These are the activations of a small neural network, seen along a few directions. Each row is one input.
Each table varies a few parts of the input and shows all the possible inputs, shuffled.
A made-up example of a description, with smaller parts first: line(6) and (point or ring(9) or (values(3) and ring(8))).
Shared parts are said once, and a part with two or three values counts as separate values.

Other details of the inputs vary at random and push rows far along three fixed directions, the same in every table; ignore that.

A family of inputs:
x1:  0.866  0.601  2.709 -1.436  1.374 -2.413 -0.745 -2.362 -2.504  3.211 -0.335 -3.220
x2: -2.043  0.569 -2.657 -0.136 -2.705  0.845  2.687  1.747  1.552 -4.024 -0.215  3.177
x3:  3.309 -1.557  1.808  2.623 -2.674 -1.423  0.193  0.166  0.727  0.156 -1.818 -0.189
x4:  4.141 -0.936 -1.044  1.044 -1.417 -0.662 -2.171  2.766 -1.656 -1.813  3.806 -0.927
x5:  3.894 -0.692 -1.072  0.799 -1.095 -0.447 -2.486  2.602 -1.752 -1.488  4.112 -0.698
x6:  1.011  0.788 -2.517 -0.035 -1.184  0.891 -0.428  3.154  0.080 -3.096  2.300  0.867
x7:  0.444 -0.212  1.224  1.744 -3.375  0.181  1.900  0.350  2.029 -0.723 -4.903  1.339
x8: -1.613  1.336 -2.296  0.507 -1.303  1.290  2.552  1.484  2.421 -3.000 -0.493  2.006
x9:  2.159 -0.006  4.132  0.192  2.956  0.087 -4.202 -1.168 -1.891  5.042 -0.842 -4.091
x10: -4.901  0.449  0.375 -1.694  3.042  0.893  1.061 -2.248  0.699  1.808  0.307  1.126
x11:  6.112 -1.631  1.355  2.245 -2.420 -1.036 -3.454  2.383 -2.260  0.545  0.645 -1.881
x12:  0.335 -0.782 -2.334 -1.957  3.018  0.286 -1.735 -1.799 -1.808  0.651  1.969 -1.387
x13:  2.553 -1.459  1.259  3.080 -4.500 -1.645  1.501  1.305  0.783 -1.028 -3.537  0.916
x14:  3.234 -0.436 -1.924  0.413 -0.740  0.234 -1.982  2.283 -0.935 -2.018  4.383 -0.203
x15:  1.132 -0.556  4.344 -0.165  2.130 -0.082 -3.712 -1.942 -1.379  4.773 -1.873 -2.995
x16: -1.837  1.384 -1.707 -2.840  4.291  1.230 -3.283  1.093 -2.080  0.023  5.959 -1.162
x17:  0.871 -0.228 -2.306  1.103 -3.314  0.393  1.841  2.410  1.348 -3.266  0.107  2.599
x18: -1.607  0.090 -1.828  0.343 -2.775  0.083  2.678  1.371  1.119 -3.441 -0.185  2.802
x19: -3.358  0.247  2.424 -0.277  1.950  0.972  1.773 -3.274  2.530  3.126 -3.954  0.887
x20:  1.532  0.604  1.398 -1.843  2.779 -2.189 -1.770 -1.574 -3.064  2.973  2.776 -3.509
x21:  3.960 -0.458 -1.300  0.504 -1.256 -0.156 -3.006  3.410 -2.076 -1.587  3.685 -0.865
x22:  0.636  1.190  0.235 -0.957  3.411  1.214 -2.854 -0.185 -0.668  1.149  3.288 -2.382
x23:  2.506 -0.637 -5.552 -0.912 -0.809  0.009 -1.305  2.334 -2.383 -3.808  3.143  0.109
x24:  1.316 -0.543 -0.932  1.460 -3.441 -0.916  0.881  2.077  0.307 -3.256 -0.055  1.118
x25: -1.932  0.409 -0.713 -1.150  1.833  1.035  0.203 -0.658  0.732  0.031  1.825  0.735
x26: -3.577 -0.223  2.025 -0.596  0.997 -0.135  1.439 -2.276  0.638  1.671 -2.371  0.503
x27: -2.014  0.659 -2.682  0.201 -2.036  1.007  2.960  1.540  2.312 -3.286 -0.284  3.390
x28: -0.164 -0.104  3.813  0.646 -0.557 -2.463  3.440 -4.194  0.870  3.985 -5.541 -0.838
x29:  4.019 -0.732  2.205  3.472 -4.162 -0.460  0.398  1.487  1.192  0.182 -5.074 -0.446
x30: -7.075  1.329 -2.436 -2.272  2.152  0.831  3.241 -0.504  1.148 -1.979  1.910  2.940
x31: -7.003  1.135 -1.408 -1.989  2.032  0.949  3.211 -1.311  1.396 -0.614  0.428  2.921
x32: -3.402  0.843  2.463 -0.479  2.745  1.041  0.904 -2.716  1.592  3.409 -3.157 -0.395
x33: -1.292  1.946 -2.192 -3.123  2.718 -1.302 -0.132  0.309 -2.653 -0.709  5.339 -1.334
x34:  5.713 -1.961  2.144  2.516 -1.984 -1.310 -2.082  0.709 -1.055  0.953 -0.023 -1.828
x35: -2.221 -0.501 -2.923 -1.953  2.029  0.351  0.674 -2.078 -0.720  0.021 -0.348  0.431
x36: -0.400  0.250  2.429  0.744  1.050  0.670  0.497 -2.001  1.651  2.569 -3.196 -0.550
x37: -1.092 -0.758  3.049  0.230  0.244 -0.179 -0.251 -1.952  0.043  2.769 -3.014 -0.498
x38: -1.178  0.634  3.025 -0.186  1.742  0.511 -1.158 -1.840  0.199  3.090 -2.682 -1.680
x39:  0.045  0.002  0.221 -1.419  3.553  0.288 -2.898 -0.676 -1.624  1.384  4.832 -1.626
x40:  0.168  0.344  0.523  1.879 -3.452  0.407  2.240  0.731  2.213 -1.742 -4.427  1.139
x41: -1.060 -0.246 -2.636 -2.759  3.086  0.329 -2.060 -1.452 -2.582  0.051  1.942 -1.316
x42: -5.461  0.633 -0.894 -1.067  1.368  0.153  2.928 -1.251  1.706 -0.876  0.317  2.215
x43: -0.873  0.643 -2.355  0.067 -1.099  1.137  1.837  1.050  2.049 -2.734  0.789  2.512
x44:  4.147 -1.428  2.551  3.434 -4.202 -0.498  0.675  0.702  1.753  0.914 -5.537  0.288
Each input here is: line(4) and (values(2) or line(9)).
Changing only the line(4) part turns x13 into x3. The same change can be made to x6. Which row results?
> x19
Changing only the line(4) part turns x10 into x14. The same change can be made to x8. Which row results?
> x22
Change only the line(9) part in x37. List by row number the other rows that result.
> x2, x7, x15, x18, x24, x26, x38, x40
Change only the values(2) part in x33. List by row number the other rows that result.
> x23

A family of inputs:
x45:  0.255 -0.531 -0.690 -1.898  2.965  0.385 -3.435 -0.685 -2.640  1.274  2.583 -1.962
x46: -6.258  1.685 -2.380 -3.528  4.526  1.346  1.486 -2.264  0.246  0.013  1.898  1.053
x47: -1.760 -0.464  1.217  0.351 -0.090 -0.082  2.058 -2.754  1.298  2.078 -5.366  0.407
x48:  0.480  0.664 -5.154 -1.516  0.440  0.683 -0.869  3.064 -1.105 -4.789  7.194  0.808
x49:  2.014 -0.307  1.957  1.520 -2.576 -1.653  0.909  0.320  0.007  0.398 -2.731 -0.409
x50:  6.260 -0.769  2.170  2.051 -2.811 -1.951 -2.254  1.493 -1.898  0.610 -0.199 -2.661
x51:  2.156 -0.946  1.338  1.743 -2.631 -1.219  0.856  0.375  0.302  0.343 -1.860  0.306
x52:  3.969  0.310 -1.179 -0.555  0.890 -0.677 -3.340  1.776 -2.451 -0.830  5.277 -2.342
x53:  2.167 -1.218  1.527  1.667 -2.088 -1.122  0.505 -0.275  0.338  0.699 -2.005  0.132
x54: -3.849  0.639 -1.142 -2.720  3.456  0.882 -0.067 -2.263 -0.513  1.209 -0.060 -0.235
x55: -0.879  0.928 -2.679  0.558 -3.309 -0.257  4.121  1.732  1.923 -3.840 -0.524  2.945
x56: -6.115  1.406 -0.361  0.777 -0.452  3.429  3.261  0.844  5.130 -2.068 -2.354  4.542
x57:  2.961  0.062 -3.742  1.112 -3.801 -0.252  1.597  3.126  0.587 -4.992  1.553  1.579
x58: -0.592  0.110 -0.525  0.543 -2.095 -0.658  2.059  0.846  0.566 -1.830 -0.019  1.469
x59: -0.484 -1.392  2.966  0.741  0.411 -0.494  0.528 -3.029  0.299  3.625 -4.723 -0.393
x60:  2.127 -1.046  3.312  1.459 -1.274 -1.663 -0.743 -0.285 -0.865  2.156 -1.952 -1.364
x61: -2.709 -0.131  0.791 -2.071  4.591  0.532 -1.778 -2.841 -1.267  3.339  0.684 -1.529
x62:  0.259  1.002  2.574 -0.233  3.848  2.772 -4.894  0.819  0.044  2.605  2.601 -2.346
Describe the family of inputs behind these rows.
> values(2) and (point or line(8))
Change only the line(8) part in x51. List by row number the other rows that result.
> x45, x48, x53, x58, x59, x60, x61
Change only the values(2) part in x53. List by row number the other rows that result.
> x52
